A small network was trained on made-up records. Each row is its average activation on records with the value named, seen along a few directions.
Values that are neighbours, or in one group, have similar rows; names and order tell nothing.
(in the rows, 500 means zero)
Strong random noise was added to every row along 6 fixed directions; ignore it. To show where, here is one row again and again, with new noise each time:
[491 455 569 595 280 461 480 345 643 374 562 470 522 371 530 416 588 491
 556 540 546 591]
[521 434 559 573 300 414 440 378 606 400 541 487 546 365 576 488 564 477
 557 510 549 580]
[754 499 413 716 346 383 370 825 477 580 512 212 307 431 540 448 603 389
 285 567 577 356]
[597 462 456 373 493 467 629 673 637 599 627 580 535 632 266 523 563 541
 339 505 461 418]
[558 336 518 660 270 400 306 436 771 402 610 445 557 472 597 561 618 394
 464 474 461 653]
[559 425 592 400 204 223 520 166 567 312 407 647 705 177 719 533 463 633
 806 485 661 603]
[732 342 506 410 348 263 520 541 673 550 558 626 628 451 454 621 554 573
 406 422 553 470]
[556 629 390 627 385 536 523 735 497 492 524 227 300 508 446 299 575 438
 427 679 521 394]


SOPE, 10 values:
tubem: [452 526 493 585 406 515 494 187 740 326 367 495 497 468 619 308 505 643
 715 537 480 677]
kiz: [388 511 593 944 314 863 497 365 706 374 781 144 247 528 284  76 806 336
 235 656 426 567]
vam: [239 467 528 542 640 731 443 627 394 515 567 500 473 714 444 606 441 344
 375 382 356 537]
zotub: [535 434 491 673 535 498 398 427 531 432 328 424 488 410 707 472 456 517
 502 431 501 496]
gefo: [440 343 531 417 633 449 382 436 432 532 561 685 701 572 635 820 437 395
 501 332 410 619]
fesup: [620 459 409 512 488 402 306 440 660 480 475 443 514 580 636 585 482 487
 602 555 474 593]
sil: [390 458 576 766 601 739 534 466 657 524 572 525 381 633 258 338 587 521
 251 401 424 603]
pek: [794 496 215 488 414 347 483 894 682 556 546 273 441 698 529 471 562 484
 333 618 444 355]
gof: [489 358 540 786 465 533 225 316 699 435 451 446 458 515 643 551 538 440
 477 404 407 722]
gaki: [478 526 465 229 697 415 432 485 471 594 452 660 603 629 535 718 373 513
 657 439 444 559]
A value of SOPE combines one of 2 hidden first parts with one of 5 second parts; all combinations occur once.
sil and gaki share the first part; sil and zotub share the second. Which value has the first part of zotub and the second part of gaki? -> fesup
gefo and kiz share the first part; gefo and vam share the second. Which value has the first part of vam and the second part of kiz? -> pek

NAMEG, 10 values:
tude: [293 661 316 223 581 574 658 704 503 442 507 486 528 738 493 520 390 483
 677 667 351 476]
siseb: [457 484 490 558 674 527 131 696 350 635 445 459 444 603 633 782 474 324
 466 404 407 565]
kor: [561 390 369 610 303 529 444 617 800 408 691 340 514 741 428 421 629 413
 323 521 393 562]
lesar: [530 506 588 551 491 532 542 441 445 492 557 443 475 422 534 428 571 463
 441 507 596 438]
vumos: [364 553 520 600 429 577 458 436 363 380 383 403 445 398 612 433 418 488
 624 531 531 519]
sel: [524 568 464 503 457 493 688 483 478 479 375 518 473 394 422 347 469 667
 515 543 520 407]
murad: [591 596 394 297 529 353 484 656 348 603 425 478 488 496 525 581 420 508
 635 570 497 401]
begi: [554 507 517 480 614 453 661 406 517 521 405 648 541 434 469 410 458 646
 482 407 568 466]
kota: [316 591 508 406 650 598 504 336 447 453 452 597 559 547 541 525 404 521
 715 552 470 592]
rasug: [855 350 376 470 407 244 463 721 733 631 598 478 515 586 436 627 563 499
 299 492 487 438]
A value of NAMEG combines one of 2 hidden first parts with one of 5 second parts; all combinations occur once.
rasug and murad share the first part; rasug and kota share the second. Which value has the first part of kota and the second part of murad? -> siseb
tude and kor share the first part; tude and sel share the second. Which value has the first part of sel and the second part of kor? -> vumos
